Each row below holds a small network's activations on one input, seen along a few directions.
Each table varies a few parts of the input and shows all the possible inputs, shuffled.
A made-up example of a description, with smaller parts first: line(4) and (point or line(11) or (values(3) and ring(5))).
Shared parts are said once, and a part with two or three values counts as separate values.

Other details of the inputs vary at random and push rows far along three fixed directions, the same in every table; ignore that.

Rows:
x1: [-38  17   9 -38  15  -4  33 -51  -3  -4  39 -45   7 -32 -50]
x2: [-29 -20  39 -59   9 -12  14 -72   8 -15  36 -47 -17   6  -1]
x3: [-47 -25  38 -22  32   6   1 -71  15  -3  39 -51   5  -6 -19]
x4: [ 24  33  39 -29  19  -1  25  28  45  -2  37 -64  59  23 -11]
x5: [-11  -5 -42  60 -16  -4   4  -9 -15  41 -37  42 -27 -39 -35]
x6: [  5  70   0  11 -21   1   1  30  12   6  38  24  26  66  15]
x7: [  4  54  28  -9  -8 -14 -17  27  -2 -14  16  28  -2  76  42]
x8: [  6  51  -2 -11 -35  11  -3  39   9  -4  45  15  -6  60  43]
x9: [ 80 -30  20 -11  32 -25  22  69  16 -26 -29 -35  52 -30  -8]
x10: [ 32 -22 -12  61  14   1 -38  73  -3   0 -21  31  16  12  40]
x11: [-19  -9 -38  49   6 -11  -7  -6 -34  18 -32  49 -34 -44 -25]
x12: [-14 -19 -20  33   7 -17 -17 -12 -41   5 -38  59 -30 -31 -20]
x13: [ 52  19 -29  16 -39  25 -13  70  13  11 -64  28  24  10  17]
x14: [  0 -40   0 -19  34 -17  15  -9 -14  11 -36 -37 -10 -88 -40]
x15: [ 75 -20   8   1  27 -19  25  82  23 -14 -22 -47  51 -46 -18]
x16: [ -4  12  27 -49  40  15   2  42   8 -24  54 -62  47  13  19]
x17: [-40  14   0  17 -32   4   6 -78  13  15  41  34 -32  52   5]
x18: [-21 -17  26 -40   6  -7  31 -77  18 -23  52 -42  -2  -1 -19]
x19: [  1 -38 -12  29 -18 -16  -9 -21 -22  -3 -29  42 -52 -14  14]
x20: [ -5  13  28 -36  42  12   0  39  19 -23  56 -67  45  14  19]
x21: [-31 -24  38 -38  20 -10  16 -75   9 -27  47 -45  -2   4 -12]
x22: [ 68 -36  32   5  48 -30   6  65  17 -28 -33 -41  47 -23  -2]
x23: [ 13 -12 -24  23 -28 -27   7 -23 -15  19 -44  56 -50 -16 -11]
x24: [  2  28  11 -16 -29  36 -34   9  17 -12  -2  15  15  86  61]
x25: [ 10  58   6 -23 -39  25 -14  12  25  -5 -12  25  25  81  37]
x26: [ 27 -65  -1 -28  -8  22  17 -45  20 -13 -51 -40   8 -51 -19]
x27: [ -7  55 -19 -19 -38  59 -26  31   9   7  13   2  17  64  41]
x28: [ -8  -1 -44  25 -26 -12   3  -2 -30  35 -38  43 -48 -46 -24]
x29: [-47  30  10  16 -11 -14  -5 -76 -14   2  21  45 -23  51  -9]
x30: [-57  58 -17 -12 -34   2   8 -46 -28  17  29  35 -44  13 -15]
x31: [-20  70  -3 -19 -17  42 -35  30   4   8  -6  13  28  62  36]
x32: [  6  16  26 -26  22  20  12  37  39   0  51 -76  53  18   8]
x33: [-45  25 -15  18 -40  14   8 -62  10  25  44  31 -34  36  -7]
x34: [ 14 -78  21  17  27 -14  13 -37  16  -2 -22 -38   2 -47 -23]
x35: [ -9 -21 -47  31 -29   3   2   1 -30  17 -23  35 -53 -47  -8]
x36: [-19  12  37 -58   3 -18  35 -73   7 -19  27 -35  -9  -4 -29]
x37: [-10  -3 -47  55 -15  -6   5  -9 -27  28 -31  46 -21 -42 -35]
x38: [ -2 -59  -4 -12  29  -2  14  -7 -14  -6 -21 -45 -16 -88 -24]
x39: [ 11  55  18  17 -12  -5  -2  15  28   8  25  25  19  85  24]
x40: [-24  -4  13 -61 -11   1  31 -59  13  -1  45 -49 -17 -15 -22]
x41: [-13  52 -15   6 -17  17 -11  45   4   0  55  11   8  56  36]
x42: [ 40  18 -33  34  -6  -4  -6  97 -19  10 -26  35  18 -10   9]
x43: [-60  29 -30  -8 -31  16   5 -45 -28   9  49  31 -36  16  -7]
x44: [-41  22   7 -67 -12  35  17 -67   6   4   0 -53  18 -22 -40]
x45: [-20 -11  32 -57  -3  -6  31 -74  12 -23  44 -44 -14  -3 -10]
x46: [ 13  58  11   5 -12 -12  -2  22  13 -11  32  30  13  77  27]
x47: [  1 -53  15  11  48 -20   5 -29  -9  -6 -34 -28  15 -71 -49]
x48: [-59  29 -28  15 -29  18   1 -53 -15  17  47  28 -27  21  -8]
x49: [ 52  -8 -30  56 -19   3  -7  77  11   8 -12  29  16   7  25]
x50: [-20  68   1  -6   7   7 -18  47 -17   0  36  27  18  55  27]
x51: [ -1 -45 -18  57 -10 -12 -11 -31 -15   5 -23  47 -30  -7   3]
x52: [-32 -24  38 -52  18  -8  18 -74  -2 -29  46 -41   0   2 -13]
x53: [ -5  12  30 -27  43  16  -1  33  21 -16  54 -68  56  18  17]
x54: [ 79 -31  22  11  35 -23  20  59  29 -18 -30 -41  61 -25 -10]
x55: [-16 -39 -31  23 -21  32 -36 -35 -18   9 -64  37 -31 -22   7]
x56: [  7  -3 -38  24 -36 -18  10 -10 -19  29 -38  52 -50 -34 -23]
x57: [-43  56 -10 -13 -44  -5  14 -55 -17  11  29  42 -46  24 -14]
x58: [-21 -17  26 -54   4  -5  32 -75   7 -25  51 -38   1  -3 -19]
x59: [ 80 -48  17 -18  17 -16  13  68  30 -15 -21 -50  28 -24  23]
x60: [  5  50  25 -14  -9 -17 -18  26   4  -2  15  26  -3  79  43]
x61: [ 16  19  52 -66  14  17  -4   7  37 -29 -11 -59  63  42  18]
x62: [  3 -52  14   2  48 -24   7 -22 -11 -13 -32 -28   3 -75 -46]
x63: [ 52  -4  -3  37   7 -23 -18  74 -14 -10 -40  46  12  20  25]
x64: [  0 -74   9 -12  39  -9   4 -19 -16 -19 -15 -33   0 -73 -26]
x65: [ -1 -36   3 -14  35 -15  18  -8 -19  -1 -34 -35  -8 -92 -41]
x66: [  4 -45  22 -17  37 -23   7 -19 -15 -13 -38 -30  -8 -75 -35]
x67: [-59  37   7 -16 -10 -10 -19 -58 -23  13  17  41 -46  32   1]
x68: [  0 -24  -9  61  -4 -23  -7 -30  -9  21 -47  52 -31  -4 -18]
x69: [ 59 -19 -17  58 -12  -6 -10  62  14   0 -18  35  16  23  37]
x70: [ 47 -21  12  13  58  -8   2  79  10  -6 -26 -52  63 -47 -11]
x71: [  2  25  48 -66  25  27 -19  16  29 -24  -8 -62  67  30  16]
x72: [  4  46  -9  -8 -30  12  -2  39   4  -6  52  23   9  62  34]
x73: [  0  14  30 -57  33  11  -2  44  18 -10  44 -71  30  15  29]
x74: [-14 -37 -18  30  -6  -7 -21 -12 -30   2 -29  41 -51 -31   9]
x75: [ 24 -39  -7 -13  10 -19  39 -11  -9  -5 -25 -24   7 -83 -59]
x76: [ 24 -11 -23  63  12  13 -28  82   7  22 -20  19  11   6  33]
x77: [ 40  -2 -36  25 -16   5 -14  95  -4  18 -21  16  -8  -5  34]
x78: [ 55  -3 -36  20 -41  40 -19  67  15   8 -50  20  13  13  33]
x79: [-45  28 -22   5 -40   7  10 -57  -5   6  52  36 -40  29  -5]
x80: [-20 -28 -49  24 -23  42 -27 -24 -23  20 -59  31 -33 -34  -1]
x81: [-15 -21 -15  63   8 -14 -21 -21 -16  26 -46  50 -28 -21 -22]
x82: [-60  14   1 -15 -15   2 -22 -57 -18   8  32  29 -52  33  19]
x83: [-15 -41 -25  48   3  -7 -22 -14 -24   2 -20  44 -39 -28   1]
x84: [ 27  12 -16  61  19  -1 -24  82   2  26 -35  26  20   4  15]
Each input here is: values(2) and ring(6) and (point or line(6)).
The inputs of x70 and x53 match in every part but the values(2) part. If x44 is changed in the same way as x70 into x53, which row does it become?
Answer: x27
The inputs of x43 and x42 match in every part but the values(2) part. If x55 is changed in the same way as x43 into x42, which row does it become?
Answer: x71
The inputs of x41 and x1 match in every part but the values(2) part. If x82 is changed in the same way as x41 into x1, which row does it become?
Answer: x67
Which other rows agree with x26 in the values(2) part and the ring(6) part? List them by row number.
Answer: x17, x18, x45, x58, x59, x69
Change only the values(2) part in x8. List by row number the other rows that result.
Answer: x57
Change only the values(2) part in x75. List by row number the other rows that result.
Answer: x72
Change only the ring(6) part in x4. List by row number the other rows that result.
Answer: x5, x39, x68, x81, x84
Change only the ring(6) part in x7. List by row number the other rows that result.
Answer: x30, x36, x57, x65, x66

Rows:
x85: [-73   3  11 -33  36  12   4 -63 -12   2  49 -41  -3 -27 -31]
x86: [-41  -7  15 -33  15 -10  31 -66  -5  -8  61 -39 -14 -24 -35]
x87: [ 36  -3  15 -41   1  13  22  29  36  -8  10 -63  41 -12  -5]
x88: [-55  60 -15 -13 -51  19  11 -82  -3  16  27  41 -35  46 -15]
x89: [-15 -69  -9  25  19  12 -23 -28 -16   0 -51  -3 -21 -61 -13]
x90: [  1   2   6 -41  21  40  -7  36  12  -2  -2 -70  49 -18   5]
x91: [ -1  57  -4 -19 -22  18 -10  32   3   7   4  11  10  46  23]
x92: [-22   6 -56  29 -52  14  -8 -23 -30  27 -37  70 -59 -18  -3]
x93: [ 19  -1  27 -27  41 -14  13  43   7 -16  31 -56  33 -19  -1]
x94: [-42 -21  32 -46  11  -3  10 -91  -1 -18  27 -32 -18  -6 -14]
x95: [ 63 -44  -5  33  43 -29   3  91  -5  -2 -50 -17  24 -67 -14]
x96: [  3  49   5  22  -2 -14   2  32   4   2  35  21  12  51  15]
x97: [-17 -18 -24  46 -22 -12 -25 -37 -28  12 -46  77 -56   3   6]
x98: [  9   9  10   4 -13   6 -18  21  10 -13  25  19   0  65  49]
x99: [ 21 -81  -7  27   0 -18  11 -40   0   1 -43   7 -27 -51 -20]
x100: [ 21   7  33 -15  41 -23  16  36  12 -13  13 -43  47 -11 -17]
x101: [  4  59  -1 -11 -25  16  -7  24   6   7  -1  21  20  50  13]
x102: [  6  42 -18 -14 -36  25  -6  34  10   1  24   8   7  43  30]
x103: [  9 -54 -16  31   9 -27  26 -22 -11  11 -12  -2 -24 -73 -43]
x104: [ 10  29  22   6  -3  -7 -24  11   9  -9  -1  30  16  67  34]
x105: [ 64 -27 -21  72 -10 -16 -22  61   3   4 -65  60  -2  17  34]
The inputs of x103 and x87 match in every part but one. If x96 is changed in the same way as x103 into x87, which row does it become?
Answer: x88
Describe the family of inputs behind these rows.
Answer: values(3) and (point or ring(6))
Change only the values(3) part in x90. List by row number the other rows that result.
Answer: x85, x89
A walk changes only the ring(6) part. It starts at x97 and steps to x104. List the rest of the walk in order.
Answer: x105, x99, x98, x94

Rows:
x106: [-46 -12   2 -50   4  23  17 -54 -10   7  12 -50  -9 -41 -31]
x107: [-40  32   8   7   5  -6 -20 -16 -18   1  43  19 -18  46  28]
x108: [ 29  26  52 -26  43 -20  21  45  27 -19  45 -58  54  29  -7]
x109: [ 31  -4  48 -43  23  10  -2  29  49 -28  27 -70  52  36  28]
x110: [ 26 -50  -5  22 -12 -23  23 -39  -2   9 -60  14 -13 -49 -35]
x111: [ 25 -18 -29  48 -34   2 -15  17  -5   4 -30  62 -19  24  29]
x112: [ 10 -41 -39  14  -9  14  19 -12 -15  12 -34  -7 -16 -80 -40]
x113: [  7  -5 -33  64  -8 -15 -12  34 -20   8  -4  65 -23  12  17]
x114: [-40  31   6  13   0  -7 -14 -16  -3   7  50  24 -11  45  21]
x115: [-25  42   7  -2  -4 -22   0 -10  -8   1  52  33 -20  44   8]
x116: [ 71 -31  22   2  33   5 -22  75  22 -20 -57 -21  52  -3  34]
x117: [-25  16  -3 -40  -1   1  40 -64   7   7   7 -44   2 -44 -57]
x118: [ 46 -18  23  26  48 -12 -20  94   4 -19 -27 -22  47 -12  20]
x119: [ -1 -43 -33  13  -7  15   8 -10  -9  20 -38  -9 -16 -80 -37]
x120: [-29   5  -2 -51  -6   5  39 -53  -1  -2  18 -38 -10 -51 -45]
x121: [ -5  18 -47  33 -26  20 -37  39 -24  24 -48  56 -10   2  10]
x122: [ -8  33  12 -17 -35  -4  -4 -29   5  -7  27  27 -19  58  18]
x123: [-25  20  10 -13 -16  15 -20 -32   2  -5  17  18 -21  62  38]
The inputs of x119 and x109 match in every part but one. If x120 is changed in the same way as x119 into x109, which row does it become?
Answer: x122
Describe the family of inputs behind these rows.
Answer: values(3) and line(6)
Change only the line(6) part in x114. List by row number the other rows that result.
Answer: x107, x108, x113, x115, x118
